Each row below holds a small network's activations on one input, seen along a few directions.
In each table, some parts of the input vary, and every possible input appears once, in random order.
Descriptions start from the smaller parts, as in this example, which fits no table here: one of 6 places along a line, together with either a single point or one of 11 places around a ring or (one of 3 separate values, together with one of 8 places around a ring).
Shared parts are said once, and a part with two or three values counts as separate values.

Table:
x1: [-0.62 -2.69 -5.75  0.85  1.56  1.90  2.35 -1.43  0.74 -0.78 -5.24  0.47
  2.58  3.03 -1.16  0.66]
x2: [ 5.17  1.21  0.01 -3.94  0.27 -3.04 -0.82  0.51  1.62 -0.19 -0.23  2.27
 -2.36 -0.72  0.04 -1.11]
x3: [ 1.54 -1.73 -5.31 -0.47 -0.29  1.22  2.25  0.16  0.54 -2.68 -5.43  0.30
  3.18  2.28  0.42  2.69]
x4: [-6.12 -0.24  1.82  0.88 -1.78  1.32  1.29 -1.71  0.26 -3.94  3.36 -0.64
 -0.77  1.15 -1.19 -1.09]
x5: [ 3.74  0.06 -4.88 -3.38 -1.25  3.16  1.90 -0.65  3.90 -1.48 -5.34  1.26
  0.87  2.65 -0.32  1.68]
x6: [ 1.13 -6.06 -0.04  3.50 -1.21  0.40 -2.35 -0.43  1.27  2.84  4.15 -0.88
 -1.83 -1.61 -0.70 -1.39]
x7: [ 1.11 -1.34  2.77  2.93  0.34  0.50 -3.02 -1.07 -2.06  4.32  0.58 -3.91
  2.23 -1.00 -4.24  1.27]
x8: [ 0.76 -1.77 -0.78  0.71  2.63 -4.31 -0.50  0.65 -1.50  0.94 -0.41  1.02
 -1.50  0.37 -0.90 -2.51]
x9: [ 5.06  1.33  3.43 -1.64 -2.08  1.83 -4.24 -1.28  1.19  3.10 -0.05 -2.63
  0.64 -1.42 -2.97  2.91]
x10: [ 5.51  0.07 -0.47  0.05 -2.91 -1.14 -2.94 -0.44  3.92  2.72  1.18 -0.86
 -0.75 -2.33  1.15  1.07]
x11: [-1.17  1.68 -0.46 -2.08  0.41 -2.21  2.57  1.20 -2.02  0.90 -0.73  1.11
 -0.21 -1.40  3.28  1.74]
x12: [-5.90  2.70  1.52  2.23 -0.78 -1.25  1.80 -1.34 -0.11 -3.21  0.00 -2.40
  1.67  1.15  0.18 -1.03]
x13: [-4.25  4.10  1.34  2.47  3.45  1.29  1.06  1.48 -1.91 -1.32 -0.69  1.93
  0.47  0.71  1.19 -2.38]
x14: [ 3.07 -0.39  2.98  1.04 -1.09 -0.34 -3.61  0.12 -1.99  2.03  0.22 -3.95
  2.90 -1.51 -2.27  3.60]
x15: [-3.07  0.51 -0.64 -0.34  1.69 -1.32  2.70 -0.27 -2.28  3.27 -0.44  1.22
 -0.74 -0.30  1.65 -0.80]
x16: [-4.06  3.70  1.59  0.40 -2.51 -1.95  1.46 -0.02 -0.11 -5.45 -0.45 -2.84
  2.45  0.00  1.94  1.15]
x17: [ 0.04  7.06  2.01 -2.46  1.59  2.77  0.58  1.61  1.39 -2.59 -0.48  2.72
 -0.66  0.18  2.44 -1.11]
x18: [ 0.55 -5.03 -0.29 -0.67  1.30 -1.46 -0.71  0.40 -1.14  0.03  2.68  2.06
 -3.62 -0.07 -1.89 -3.39]
x19: [ 0.71 -4.46  4.20  1.91 -0.37  3.11 -3.49 -1.12 -1.32  3.42  3.00 -2.22
 -0.16 -0.80 -4.90  0.49]
x20: [-1.79  5.50  2.09 -2.50 -3.17 -0.06  0.87 -1.13  3.27 -4.18 -0.39 -1.18
  0.01  0.50  1.45  0.23]
x21: [ 3.72 -1.67 -0.96  3.10 -1.41 -3.28 -2.52  0.73  0.48  1.62  1.43 -2.34
  0.92 -1.74  1.97  2.15]
x22: [ 1.40  3.35  0.28 -5.15 -0.46  0.18  2.12 -0.17  0.90  2.38 -0.37  2.30
 -1.80 -0.99  2.99  0.22]
x23: [ 2.84 -0.84 -0.68 -0.96  1.21 -5.31 -0.81  1.66 -1.49 -1.22 -0.59  0.96
 -0.69 -0.63  0.70  0.03]
x24: [-1.13 -5.91 -5.43 -1.03  0.49  4.11  2.22 -0.39  1.46 -1.22 -1.96  1.63
  0.78  3.67 -2.57  0.01]
x25: [ 1.76 -2.77 -1.16  4.95  0.01 -2.36 -2.06 -0.49  0.47  3.78  1.55 -2.34
  0.04 -1.16  0.19 -0.31]
x26: [-2.49  5.28  1.37  0.70  2.17  0.46  1.02  2.98 -1.51 -3.74 -0.96  1.45
  0.86 -0.31  2.96 -0.07]
x27: [-3.05 -2.63 -0.27 -1.90  0.61  1.68  2.46 -0.56 -2.19  2.44  2.88  2.30
 -3.02 -0.56  0.75 -1.74]
x28: [-4.46  0.96  1.69  0.78  1.60  4.06  0.36  1.00 -1.79 -1.80  2.73  3.20
 -1.46  0.87 -0.17 -2.94]
Changing only one part turns x19 into x7. The same change can be made to x28. Which row results?
Answer: x13
Describe the family of inputs behind these rows.
Answer: one of 4 places along a line, together with either a single point or one of 6 places along a line
Which other rows does x4 become when the place on the line of 4 takes its other values? List them by row number.
Answer: x12, x16, x20

Table:
x29: [-3.61 -4.25  0.44  2.16 -0.83 -0.19  0.19 -0.92 -0.70 -0.11  3.37 -1.14
 -0.88  0.17 -1.35 -1.31]
x30: [ 1.10 -3.29 -4.97  2.88  1.13  1.01  0.35 -0.33 -0.05  1.13 -2.72  0.16
  2.00  1.57 -0.46  0.87]
x31: [ 6.12  0.60 -1.50 -4.24 -1.28 -0.02 -0.57  0.14  2.57  2.58 -1.02  1.23
 -1.16 -1.00  1.24  1.65]
x32: [ 3.47 -3.24 -5.48 -1.41  1.25  2.22  0.77  0.00  2.00  0.93 -1.82  3.80
 -1.47  1.75 -0.13 -1.18]
x33: [-2.93 -2.98  1.59  1.24  2.47 -0.52  0.15  0.58 -3.83  1.88  3.05  1.53
 -2.20 -0.70 -0.96 -2.61]
x34: [-4.55  9.55  1.94 -4.26 -1.01  0.27  3.83 -0.01  0.04 -3.97 -1.37  1.27
  0.60  0.34  4.11  0.99]
x35: [ 3.70  0.94  2.16  1.83 -1.04  1.83 -3.96 -0.03  1.28  0.25 -0.39 -2.69
  2.12 -0.49 -2.29  1.87]
x36: [-8.39  4.92 -0.37 -3.68  0.45  2.20  6.84 -0.31 -0.66 -4.40 -2.33  2.36
  0.10  2.13  3.01 -0.98]
x37: [ 3.96  0.45 -0.93 -0.03 -1.52 -1.34 -1.06 -0.27  0.52  2.92 -1.90 -2.43
  2.20 -1.32  0.92  3.74]
x38: [-0.52 -4.19 -0.58  1.10  0.27  0.42 -0.60 -0.42 -0.05 -2.40 -1.31 -1.58
  1.35  2.04 -4.12 -0.15]
x39: [ 0.79  1.81  4.67  1.22  1.43 -2.30 -2.73  1.16 -1.87  3.14  3.61 -0.21
 -1.89 -2.76  0.25 -1.58]
x40: [ 0.85 -0.33  3.03  3.19 -1.33 -3.59 -3.20  0.40  0.74 -1.98  2.83 -2.28
 -0.78 -1.72 -0.21 -1.31]
Changing only one part turns x35 into x38. The same change can be made to x40. Which row results?
Answer: x29
Describe the family of inputs behind these rows.
Answer: one of 2 separate values, together with either a single point or one of 5 places along a line
Which other rows does x30 become when the choice among 2 separate values takes its other values? List them by row number.
Answer: x37

Table:
x41: [ 8.87 -3.43 -0.74 -0.44 -1.44 -1.34 -4.19 -0.51  1.70  5.48 -0.33 -1.80
 -0.05 -1.97 -1.79  2.52]
x42: [ 3.37 -3.59  4.71  3.57 -0.89 -2.69 -5.63 -0.50 -1.61  6.02  5.19 -3.75
 -1.03 -3.64 -2.70  0.25]
x43: [-0.12  0.22  4.17  2.63 -0.64 -1.26 -3.08 -0.16 -1.45  1.86  3.54 -2.44
 -0.13 -2.09 -1.02  0.03]
x44: [-3.47 -1.77 -2.81  0.39  1.14  2.22  2.63 -0.41 -0.29 -1.68 -1.49  1.30
  0.60  2.44 -0.65 -0.90]
x45: [-1.85  7.08 -2.40 -4.18  0.34 -0.36  4.55  1.21  1.82 -5.75 -4.29  3.11
  0.48  1.76  4.62 -0.01]
x46: [ 0.39 -5.69 -2.18  1.76  0.29  1.14 -0.47 -0.91 -0.11  1.51  0.13 -0.35
 -0.04  0.96 -2.60 -0.49]
x47: [-3.75  3.81  3.86  1.11 -0.05  0.07 -0.01  0.47 -1.12 -1.57  2.12 -0.72
  0.01 -0.89  1.12 -0.80]
x48: [ 4.01 -9.59 -1.89  2.56 -0.24 -0.05 -3.15 -1.17 -0.29  5.63  2.41 -1.30
 -1.11 -0.66 -3.98  0.02]
x49: [-6.86  1.71 -3.26 -1.53  2.85  2.07  5.90  0.93 -1.26 -4.90 -2.52  4.43
 -0.35  3.19  2.23 -2.58]
x50: [ 5.30  0.05 -1.22 -1.58 -1.30 -0.55 -1.48 -0.06  1.97  0.97 -2.21 -1.04
  1.12 -0.32 -0.33  2.50]
x51: [-7.31  7.54  3.62 -1.59  0.99  0.72  3.22  1.01 -1.29 -4.96  1.33  2.30
 -1.11  0.35  3.17 -2.51]
x52: [ 1.43  3.66 -1.86 -2.71 -1.05  0.02  1.71  0.12  1.92 -2.59 -3.88  0.26
  1.61  0.87  1.93  1.98]
Describe the family of inputs behind these rows.
Answer: one of 3 separate values, together with one of 4 places along a line
A walk changes only the place on the line of 4. It starts at x51 and steps to x47. List the rest of the walk in order.
Answer: x43, x42
A walk changes only the place on the line of 4. It starts at x45 and steps to x52. List the rest of the walk in order.
Answer: x50, x41
